A small network was shown many inputs. Here are its activations along a few directions, one row for each input.
Each table varies a few parts of the input and shows all the possible inputs, shuffled.
Descriptions start from the smaller parts, as in this example, which fits no table here: one of 5 places around a ring, together with either a single point or (one of 2 separate values, together with one of 4 places along a line) or one of 11 places along a line.
Shared parts are said once, and a part with two or three values counts as separate values.
In the rows, zero is written as 128.

Other details of the inputs shift rows strongly along three fixed directions, in all tables alike. That doesn't count.

Rows:
x1: [120 146 109 147 136 136 146 163 135 130 115]
x2: [152 122 121 168 144 145 101 137  99 125 138]
x3: [134 120 121 156 147 127  88 120 113  98 149]
x4: [126 140 153 104 122 115 153 108 174 124 118]
x5: [124 143 149  98 111 124 153 105 169 121 120]
x6: [ 96 137 116  97 132 106 172 201 136 113 122]
x7: [113 112 119 131 129 125 145 167 139 115 133]
x8: [148 137 134 159 144 140  94 147  94 132 148]
x9: [141 146 150 110 108 143 166 122 155 148 108]
x10: [109 151 130 125 138 115 134 158 141  99 140]
x11: [118 144 108 140 130 154 155 155 126 121 119]
x12: [143 125 116 168 149 150 102 131  97 131 138]
x13: [100 118 109 125 124 140 146 158 132 119 134]
x14: [132  99 119 147 128 141  92 137 100 118 154]
x15: [101 141 107 128 133 136 142 138 140  95 131]
x16: [132 108 148 124 100 126 108  85 133 167 135]
x17: [150 134 147 139 106 140 116  82 127 169 120]
x18: [123 120 152  95 102 129 157 125 161 145 123]
x19: [135 124 152 131 125 120 112  64 142 141 132]
x20: [128 141 114 139 125 149 153 161 127 114 119]
x21: [133 132 146 127 109 122 103  65 140 143 132]
x22: [132 123 117 150 136 136  88 117 108  95 151]
x23: [115 116 124 121 136 129 140 171 142 117 135]
x24: [150 107  73  28 161  28 128 113  16 149  52]
x25: [124  99 117 153 143 136  93 134 104 129 153]
x26: [112 144 140 115 116 108 151 102 173 134 114]
x27: [166 128 164 133 123 137 119  91 133 163 123]
Description of these inputs: one of 3 separate values, together with either a single point or (one of 2 separate values, together with one of 4 places along a line).
The inputs of x4 and x23 match in every part but the choice among 3 separate values. If x10 is changed in the same way as x4 into x23, which row does it become? -> x6
List by row number the other rows that have the choice among 3 separate values in common with x11. -> x1, x2, x8, x9, x12, x17, x20, x27
Change only the choice among 3 separate values in x25. List by row number the other rows that result. -> x12, x19
Start at x16 and move only the place on the line of 4, one step at a time. The first step leads to x13. Which rows follow, in order? -> x14, x18
